Look-ups in named tables: a row name and a column name give one cell, copied from the table.

lapipen:
|  | dopi | teb | todulif | vak | nepigi | fum | zeda | nak |
|---|---|---|---|---|---|---|---|---|
| sokoz | 82 | 55 | 38 | 94 | 149 | 185 | 146 | 149 |
| dud | 83 | 66 | 39 | 94 | 174 | 167 | 143 | 143 |
| ter | 100 | 90 | 61 | 97 | 173 | 127 | 132 | 118 |
| vitabo | 84 | 69 | 21 | 90 | 211 | 154 | 132 | 137 |
| basanem | 93 | 85 | 86 | 95 | 156 | 145 | 147 | 122 |
| rafo | 80 | 58 | 42 | 94 | 142 | 174 | 178 | 143 |
| tave | 89 | 81 | 60 | 94 | 170 | 140 | 154 | 124 |
| lukaga | 94 | 86 | 63 | 97 | 150 | 146 | 155 | 132 |

lukaga, nak: 132
rafo, todulif: 42
vitabo, dopi: 84
vitabo, todulif: 21
dud, dopi: 83
vitabo, zeda: 132
ter, dopi: 100
sokoz, fum: 185
vitabo, vak: 90
ter, zeda: 132
ter, nak: 118
tave, vak: 94
rafo, zeda: 178
vitabo, teb: 69
vitabo, nepigi: 211
basanem, zeda: 147
dud, nepigi: 174
rafo, nak: 143
tave, nak: 124
sokoz, nepigi: 149
Which row has the largest zeda? rafo

rila:
columns: lofikem, siram, mudu
lage: [-3.83, -2.40, -2.65]
vepevik: [-3.75, -2.84, -6.53]
setus: [6.32, 7.70, 8.51]
lezu: [2.15, 5.23, 1.39]

What is the siram of vepevik in rila?
-2.84
What is the siram of lezu in rila?
5.23
What is the mudu of lezu in rila?
1.39
What is the lofikem of setus in rila?
6.32
What is the lofikem of lezu in rila?
2.15
What is the siram of lage in rila?
-2.40
What is the mudu of vepevik in rila?
-6.53
Which row has the largest siram? setus

Table saz
columns: leg, tos, tazula
totofu: [1, 155, 197]
piped: [1, 146, 174]
nam: [16, 146, 197]

What is the tos of nam in saz?
146
What is the tos of totofu in saz?
155
What is the tazula of piped in saz?
174
What is the tazula of nam in saz?
197
What is the tos of piped in saz?
146
What is the tazula of totofu in saz?
197

gog:
	nosil	zil	muko	ruvitiz	vazu
fef	-23	-35	-15	-51	27
ziguka	-16	-9	57	-32	49
beson	-16	67	63	13	16
roz	56	-5	-1	10	-23
gurapak	26	-19	52	58	-22
dumonup	-36	89	62	60	41
semoni	-23	-24	24	55	60
muzap	39	-2	59	-24	-25
nuv	39	70	37	39	33
bugen	10	-13	-37	60	-21
vero	49	32	22	33	7
zoz	-37	68	19	25	-4
vob	10	84	80	58	-33

muzap, ruvitiz => -24
semoni, nosil => -23
gurapak, vazu => -22
zoz, zil => 68
vob, nosil => 10
beson, nosil => -16
semoni, vazu => 60
beson, muko => 63
ziguka, muko => 57
bugen, muko => -37
semoni, ruvitiz => 55
vero, nosil => 49
roz, zil => -5
bugen, nosil => 10

fusud =
|  | num | pinimiz | lep |
|---|---|---|---|
| ser | 25 | 184 | 194 |
| niloma | 173 | 164 | 152 |
| borel | 113 | 155 | 120 |
| vedo | 116 | 88 | 93 |
| rigiro | 154 | 110 | 142 |
| samuran | 119 | 112 | 97 |

borel, num => 113
vedo, num => 116
samuran, pinimiz => 112
samuran, num => 119
samuran, lep => 97
ser, num => 25
vedo, lep => 93
ser, lep => 194
rigiro, lep => 142
vedo, pinimiz => 88
borel, lep => 120
ser, pinimiz => 184
niloma, pinimiz => 164
niloma, lep => 152
borel, pinimiz => 155
rigiro, pinimiz => 110
niloma, num => 173
rigiro, num => 154
Row with the largest num: niloma

vofibug
         dabipo  mekare  nolemi  sivigu  kozezuf  diz   tet   bam
zok         298    -189    -110    -224      476  151  -109  -368
mil        -409     -44     155     702      453   41  -270  -164
lati        318      16     784    -161     -295  196  -317   199
dip         251    -167    -144     296     -323   57   445    -8
kat         288     399    -154     323     -197  359   148   -91
fovep       289     397    -155     318     -192  355   146   -95
vavile     -547    -251     310      51       53  226   188   135
zar         193     761      22     301       55  389   -74   101
rokefos     637      -7     130     394      452  471   134   856
nur        -159     227      94    -197       -9  244   324   196

zok, dabipo => 298
zar, sivigu => 301
rokefos, sivigu => 394
dip, nolemi => -144
lati, diz => 196
kat, diz => 359
rokefos, tet => 134
kat, dabipo => 288
lati, dabipo => 318
vavile, kozezuf => 53
nur, dabipo => -159
dip, dabipo => 251
lati, mekare => 16
dip, mekare => -167
zar, diz => 389
nur, bam => 196
mil, kozezuf => 453
vavile, tet => 188
kat, sivigu => 323
zar, bam => 101
Which row has the largest bam? rokefos

zor:
,ruvosen,fabep
rababo,572,791
lov,300,87
biv,327,94
dimo,322,89
led,321,113
numidon,587,791
naz,300,70

What is the ruvosen of lov in zor? 300
What is the fabep of biv in zor? 94
What is the fabep of numidon in zor? 791
What is the ruvosen of biv in zor? 327
What is the fabep of led in zor? 113
What is the ruvosen of numidon in zor? 587
What is the ruvosen of led in zor? 321
What is the fabep of lov in zor? 87
What is the fabep of rababo in zor? 791
What is the ruvosen of rababo in zor? 572
What is the fabep of naz in zor? 70
What is the ruvosen of naz in zor? 300
What is the fabep of dimo in zor? 89
Which row has the largest ruvosen? numidon

Table legolav
,solod,tiko,tidirug,ruvere,pap,zovike,zunep,gatig,tepazuv,mesun
kivig,115,63,105,200,115,104,93,105,101,131
zes,121,96,101,78,96,78,102,109,107,121
talab,101,112,110,100,134,40,94,11,141,91
rog,105,59,107,65,99,78,121,84,84,138
mapod,128,124,91,107,112,96,84,150,132,55
zigivet,106,191,106,77,99,66,132,50,138,84
kef,118,148,108,63,105,94,118,113,66,125
mizim,109,100,134,31,94,129,127,160,114,130
tinevus,122,75,115,87,95,112,115,71,67,58
temifo,91,139,116,132,102,119,112,109,137,89

What is the mesun of rog in legolav?
138
What is the tiko of zes in legolav?
96
What is the pap of rog in legolav?
99
What is the zunep of rog in legolav?
121
What is the zovike of rog in legolav?
78
What is the tepazuv of rog in legolav?
84
What is the pap of mizim in legolav?
94
What is the tepazuv of temifo in legolav?
137
What is the zunep of tinevus in legolav?
115
What is the mesun of mizim in legolav?
130
What is the solod of tinevus in legolav?
122

